Each row below holds a small network's activations on one input, seen along a few directions.
Each table varies a few parts of the input and shows all the possible inputs, shuffled.
Descriptions start from the smaller parts, as in this example, which fits no table here: one of 4 places along a line, together with either a single point or (one of 2 separate values, together with one of 5 places around a ring) or one of 11 places along a line.
Shared parts are said once, and a part with two or three values counts as separate values.

Rows:
R1: [4 68 -4 13 6 18 -51 78 -28 4 -10 16 -73]
R2: [12 -72 8 -33 29 -23 43 -1 3 -7 -39 -17 62]
R3: [13 -61 -9 -17 -2 -10 47 -78 29 -7 3 -11 85]
R4: [0 62 4 24 2 1 -62 91 -20 25 -7 -9 -92]
R5: [-4 73 -13 25 -13 24 -43 -2 -14 0 43 25 -59]
R6: [-4 -82 6 -30 4 -20 40 -31 14 -19 -27 -3 72]
R7: [6 -59 -9 -21 -11 -10 71 -86 39 6 16 -18 77]
R8: [8 -67 28 -20 26 -39 22 9 2 27 -45 -44 43]
R9: [-13 72 2 30 -10 27 -44 29 -16 -11 20 28 -65]
R10: [-6 73 -12 28 -24 25 -17 -6 -9 13 54 17 -65]
R11: [-4 -71 0 -14 7 -8 50 -55 23 -18 -20 -13 80]
R12: [-13 64 -2 14 -13 16 -56 53 -22 -13 12 29 -65]
The inputs of R2 and R1 match in every part but one. If R6 is changed in the same way as R2 into R1, which row does it become?
Answer: R12
What do these inputs look like to the network?
Answer: one of 2 separate values, together with one of 6 places along a line

Rows:
R13: [2 -42 11 -8 13 -3 36 -6 14 -15 -41 -16 49]
R14: [16 71 -27 21 -3 28 -58 60 -28 6 2 22 -77]
R15: [-5 -64 13 -35 3 -13 31 13 5 -24 -39 14 46]
R16: [-44 87 -3 46 -50 42 -61 -15 -9 -34 54 56 -70]
R17: [9 -38 -11 -14 -3 -14 16 -54 31 -9 9 -11 52]
R18: [-3 -53 6 -5 31 -2 13 -25 1 -31 -36 2 64]
R19: [-6 16 23 24 12 -29 -39 84 -15 50 -13 -48 -80]
R20: [9 68 25 10 9 -7 -62 70 -25 37 -10 -10 -64]
R21: [21 -22 3 5 -2 -13 37 -76 16 27 37 -22 36]
R22: [-11 -69 3 -37 10 -18 11 -6 -14 -43 -34 18 62]
R23: [8 -18 -5 -5 -6 -6 61 -64 16 51 28 -34 16]
R24: [7 -31 -13 -14 -16 -8 42 -30 33 18 7 -24 42]
R25: [-1 96 -24 12 0 42 -27 48 -24 -32 36 52 -76]
What do these inputs look like to the network?
Answer: either one of 5 places along a line or (one of 2 separate values, together with one of 4 places along a line)
Change only the choice among 2 separate values in R21. List by row number the other rows that result.
Answer: R23
Change only the choice among 2 separate values in R18. List by row number the other rows that result.
Answer: R13
